A small network was shown many inputs. Here are its activations along a few directions, one row for each input.
In each table, some parts of the input vary, and every possible input appears once, in random order.
Descriptions start from the smaller parts, as in this example, which fits no table here: one of 4 places along a line, together with either a single point or one of 9 places along a line or (one of 3 separate values, together with one of 5 places around a ring).
Shared parts are said once, and a part with two or three values counts as separate values.

Table:
R1: [ -1 -17  20 -44  35 -13  44 -27 -17  -5  27   6  84   4  42  -7  12   7
  42 -19]
R2: [ 47 -26  -1  -7   0 -36 -37  57  17  14  -4  10  -3  16 -10   7   8  14
 -14  13]
R3: [-51  30  24   1  16  63   2 -53  -9   4   6  14  -3  -3 -13 -18   3  12
 -31  -2]
R4: [ 22 -35  -9  -8 -50 -33 -18  47 -10 -10  21  -3  -2 -11   1  31  12  -7
  -3  -1]
R5: [ 22 -40 -27 -10 -64 -25  -9  33 -17 -17  -4  -4  20 -17  -7  25 -20 -21
  32   5]
R6: [ 31  21 -31  -2 -18 -19 -18   6  31  11 -17   8   7  -4 -14  -9 -24   7
  48  50]
R7: [-25 -15  11   0  50  34  40 -57 -11  13  39  14  57  10  -9  -9  17   4
  25 -19]
R8: [-11 -25  12  -2 -27  24 -22   8 -33 -10   9 -13  22  37 -19  -3  10  58
 -31 -41]
R9: [ -5 -20  23  25   9  -8  38  -4   9  -4   6   8  51  28  32  28  26 -46
  56 -18]
R10: [-52  15  18  15  24  51  12 -60 -25 -15  -9  21 -10 -11 -10 -12  10  -8
 -19 -42]
R11: [-35  44  15  -1  29  31  18 -25   9 -10  -9 -16 -34 -19   5 -22   2 -15
 -31  18]
R12: [-38  32   8  15  27  21  40 -32   0 -31 -27  -4 -31 -28   7 -13  14 -36
 -18 -26]
R13: [ 16  28  -9  28  27 -23   4   0  14  14   3  -1 -52 -20  14  -1  -5 -24
  -2  49]
R14: [ 14  23 -10  43  16 -23  35  -6   1   2 -15   2 -49 -25  14   4   0 -51
  16  18]
R15: [ 32 -32  18 -25   1 -18 -30  41  11   7  -9 -19  -6  25 -10  -3   3  27
 -36 -29]
R16: [  1  23 -26  25   0 -22  44 -20  -7   9 -35   3 -31 -24   5  -7 -16 -48
  41  17]
R17: [ 12  26  13 -26  34  -1 -38  25  33  22   7 -21 -21  23  -5 -12 -16  21
 -50  13]
R18: [ 36  17 -10  -8  25 -31 -47  39  37  24   7   8 -18  13   3   7  -4  16
 -28  44]
R19: [  4  31 -28  11   7 -17  28 -20  12  12 -27   5 -38 -28   0 -10 -27 -20
  45  48]
R20: [-36  32  23  -2  -4  52 -28 -22  -1  22  21   4  29  19 -23 -14  -1  57
 -38   3]
R21: [-19 -44  -6  -9 -44  25 -24  16 -45 -27  18 -11   8  12   7  27   6  40
 -21 -60]
R22: [ -1 -42  -3 -21 -49  -6 -14  27 -12 -24  11 -24  -6   0   9  25  14  15
 -27 -45]
R23: [ 36 -25 -23   0 -44 -25 -21  28  12   0 -19  13  28   2 -19 -13 -21   0
  45  24]
What do these inputs look like to the network?
> either one of 3 separate values or (one of 4 places along a line, together with one of 5 places along a line)
What sort of input is R23?
> one of 4 places along a line, together with one of 5 places along a line

Table:
R24: [-86  54  47   5  66  88  30 -89  -7  -7  14   4  15   4  -2 -33  22   8
 -40 -27]
R25: [ -2  -8 -17  21 -21 -15  36 -13 -15  -6 -10  15  17 -20   8  10  -3 -40
  53   6]
R26: [  6 -46  -1 -13 -41  -7 -14  31 -18 -24  10 -11   9   7  11  32  15  10
 -16 -41]
R27: [ -1 -34   0   2 -52   4 -36  39 -16 -15   4 -18 -18  14 -11  27   3  17
 -31 -40]
R28: [ 10  47   2   3  46 -16   4   2  35  24  -6  -9 -34  -3  10 -14 -13 -18
 -13  41]
R29: [ 23 -30  18 -31   8  -8 -39  31   8  11  20   1  41  36  -2   5   9  44
 -25 -22]
R30: [  1 -28 -15  -1 -38 -14  27  -7 -23 -21   1   3  40  -8  14  14   1 -12
  55 -17]
R31: [ 24 -32  10 -31  13 -10 -11  15   2  10  24   4  57  28  -2  -3  11  19
  16 -13]
R32: [  4 -47  -8 -13 -36 -14  12  16 -26 -28  13  -3  32  -2  17  23  16  -2
  19 -34]
R33: [ 16  -8   5 -23   5  -9  10  -9  12  20  10   8  64  20   4 -12  -8  17
  51  10]
R34: [ 14  28  -3  18  46 -15  20 -10  30  28   2  10  -5  -5  10  -8  -5 -26
  28  46]
R35: [  9  41  -6 -13  23 -13 -19  13  25  20  -8  -7 -41  -4  -4 -19 -14  11
 -30  43]
R36: [  6  16 -17  22  11 -18  18   1   6 -14 -29  -3 -54 -31   5  -1  -7 -47
   2  13]
R37: [ 14  15  -5  -7  -6   0 -51  22  15  20   2  -2 -16   9 -30 -11 -16  46
 -39  24]
R38: [ 20 -20  20 -20 -10   0 -60  38   5  12  21  -3  12  39 -15   2   4  52
 -37  -6]
R39: [  6   6 -16  30  -1 -20  35  -8  -4 -13 -23  15 -23 -28  10   8   0 -55
  38  18]
R40: [-86  34  30  26  38  85  56 -90 -48 -21   0   0 -13 -13   6 -19  19  -3
 -30 -52]
R41: [  4  -9 -15   9 -55   4 -24  22  -5 -11 -18 -15 -44 -18 -23   7 -12  11
 -30  -5]
R42: [  7  13 -25  10 -24  -9 -10  15   3 -16 -33  -3 -67 -30  -8  -3 -13 -20
 -15  18]
R43: [ 12   8  -3   5  27 -10  16 -20  21  29   5  13  31   6   2  -5 -10 -13
  45  39]
What do these inputs look like to the network?
> one of 2 separate values, together with either a single point or one of 9 places around a ring
The inputs of R39 and R34 match in every part but the choice among 2 separate values. If R36 is changed in the same way as R39 into R34, which row does it become?
> R28

Table:
R44: [-35  24  24   1  22  48 -21 -18   5   0   2 -10 -14  19 -14 -15   7  32
 -57 -21]
R45: [-25  11   2  15  10  10  59 -49 -13 -16 -15  14  29 -17  14 -11   7 -35
  54  -6]
R46: [-36 -18  19  -3   5  35  19 -32 -35 -12  23  -1  26   6   7   6  17  11
 -13 -48]
R47: [-10  41  -4  24  42  -4  39 -31  18   8  -6   2 -37 -28  13  -6  -2 -53
  16  36]
R48: [ -5  53  -5  17  43   4  13 -28  26  24 -16   1 -49 -18  -8 -23 -16 -19
  -4  45]
R49: [-15  44   5   6  34  25 -11 -26  14  17 -19   6 -36  -3 -19 -29 -14  13
 -30  17]
R50: [-27 -15   4  -3   9  22  39 -46 -31 -14   8  14  39  -9   4  -6  11  -2
  28 -34]
R51: [ 60 -32 -15 -52 -34 -48 -59  74  21  12   9 -15  23  20  -9   3 -20  47
 -10  21]
R52: [-37  -2  33  -3   8  41  -5 -15 -20 -10  21  -8   6  11   0   1  22  21
 -54 -39]
R53: [ 36 -37 -36  -1 -88 -25 -53  57  -5  -2   2   3   7   1 -24  24 -19  23
  18  24]
R54: [-21  33  -1  20  24   0  54 -42   1  -6 -16   9  -4 -23  26  -3  -1 -54
  44  16]
R55: [ 55 -51 -25  -9 -61 -61 -35  87  -2 -20 -15 -20 -34   0   6  32  -1  -2
 -10 -15]
R56: [ 59 -53  -2 -12 -14 -48 -41  69  20  18  22   5  44  41   3  27   9  17
  18   5]
What do these inputs look like to the network?
> either one of 4 separate values or one of 9 places around a ring
What sort of input is R55?
> one of 4 separate values
